These are the activations of a small neural network, seen along a few directions. Each row is one input.
Each table varies a few parts of the input and shows all the possible inputs, shuffled.
Descriptions start from the smaller parts, as in this example, which fits no table here: ring(8) and (point or line(11) or (values(2) and line(6))).
Shared parts are said once, and a part with two or three values counts as separate values.
In the rows, 100 means zero.

Other details of the inputs vary at random and push rows far along two fixed directions, the same in every table; ignore that.

A family of inputs:
row 1: [83,95,100,97,96,114,86,107,117,91,90,101,95,99,91]
row 2: [72,79,118,102,80,141,63,83,140,60,82,95,83,96,84]
row 3: [59,19,116,134,123,85,121,99,132,122,185,89,115,98,98]
row 4: [89,51,108,136,104,83,119,104,113,115,155,95,103,91,95]
row 5: [109,141,113,90,97,92,93,86,99,85,62,95,96,103,100]
row 6: [105,126,97,71,94,112,98,96,76,116,76,107,101,105,111]
row 7: [102,96,93,101,101,100,88,110,105,88,87,104,103,94,109]
row 8: [130,139,97,94,87,96,107,82,72,96,64,98,82,105,98]
row 9: [85,90,100,107,105,106,78,108,115,82,86,98,105,100,105]
row 10: [118,112,96,111,102,86,122,96,76,114,119,102,105,99,104]
row 11: [62,40,109,121,89,122,78,107,159,65,127,98,83,86,73]
row 12: [129,140,107,98,74,135,67,91,101,62,23,101,85,90,101]
row 13: [98,126,91,87,88,124,72,98,110,75,54,97,91,102,93]
row 14: [87,91,117,107,97,119,89,69,126,66,79,82,85,107,88]
row 15: [132,143,78,72,90,84,125,114,34,151,89,123,103,102,118]
row 16: [131,153,82,79,110,63,132,102,46,143,97,108,96,99,131]
row 17: [82,59,85,95,114,92,119,111,91,141,156,113,125,109,101]
row 18: [132,129,75,83,104,67,128,119,27,157,104,124,120,107,132]
row 19: [95,127,117,110,92,119,72,81,126,56,48,78,76,93,100]
row 20: [88,92,102,109,98,125,75,107,135,69,83,95,98,103,92]
row 21: [110,107,100,81,121,69,133,104,56,150,138,96,120,116,114]
row 22: [109,107,92,91,82,98,105,105,75,120,107,120,91,101,100]
row 23: [117,144,92,79,105,103,91,104,78,109,62,111,100,103,115]
row 24: [101,123,128,93,88,114,81,70,119,62,53,85,97,103,97]
row 25: [114,127,99,79,104,110,94,94,77,112,74,110,109,104,118]
row 26: [108,105,96,97,100,110,87,107,110,88,81,105,97,91,102]
row 27: [118,148,103,80,107,87,101,99,73,105,75,86,97,110,106]
row 28: [125,148,104,81,93,83,105,91,86,93,65,99,95,97,106]
row 29: [83,50,103,126,82,129,78,104,141,67,108,96,97,92,72]
row 30: [93,60,104,127,88,121,90,111,132,78,112,100,104,96,85]
row 31: [129,146,82,78,107,73,126,92,58,124,87,106,87,106,111]
row 32: [82,73,105,106,106,106,93,100,107,97,106,101,117,102,111]
row 33: [101,132,120,103,90,133,77,65,120,47,48,78,88,100,100]
row 34: [90,52,115,128,100,78,119,105,119,107,153,99,114,95,84]
row 35: [101,83,81,87,124,76,138,120,63,166,159,122,133,117,122]
row 36: [88,70,99,121,115,86,117,102,119,97,147,93,104,92,94]
row 37: [113,110,123,112,79,120,73,87,118,51,61,74,86,93,79]
row 38: [85,52,75,103,114,82,122,125,102,134,163,114,116,99,91]
row 39: [74,23,108,128,123,74,119,121,130,111,189,86,113,94,79]
row 40: [76,71,110,122,109,103,97,90,136,79,112,85,87,103,81]
row 41: [96,89,102,111,88,133,69,104,146,50,72,94,91,92,87]
row 42: [110,144,95,94,110,90,111,90,79,103,86,96,99,104,111]
row 43: [63,51,95,107,112,89,110,118,112,130,165,114,103,102,89]
row 44: [124,136,70,63,107,71,132,123,40,162,110,124,106,103,121]
Description of these inputs: line(4) and (values(5) or line(6)).
Question: The inputs of row 36 and row 33 match in every part but the line(4) part. If row 38 is changed in the same way as row 36 into row 33, which row does it become?
Answer: row 17
Question: The inputs of row 10 and row 42 match in every part but the line(4) part. If row 29 is changed in the same way as row 10 into row 42, which row does it become?
Answer: row 13
Question: Which other rows does row 21 become when the line(4) part takes its other values? List them by row number.
Answer: row 27, row 37, row 39
Question: Which other rows does row 11 become when the line(4) part takes its other values? List them by row number.
Answer: row 2, row 22, row 43
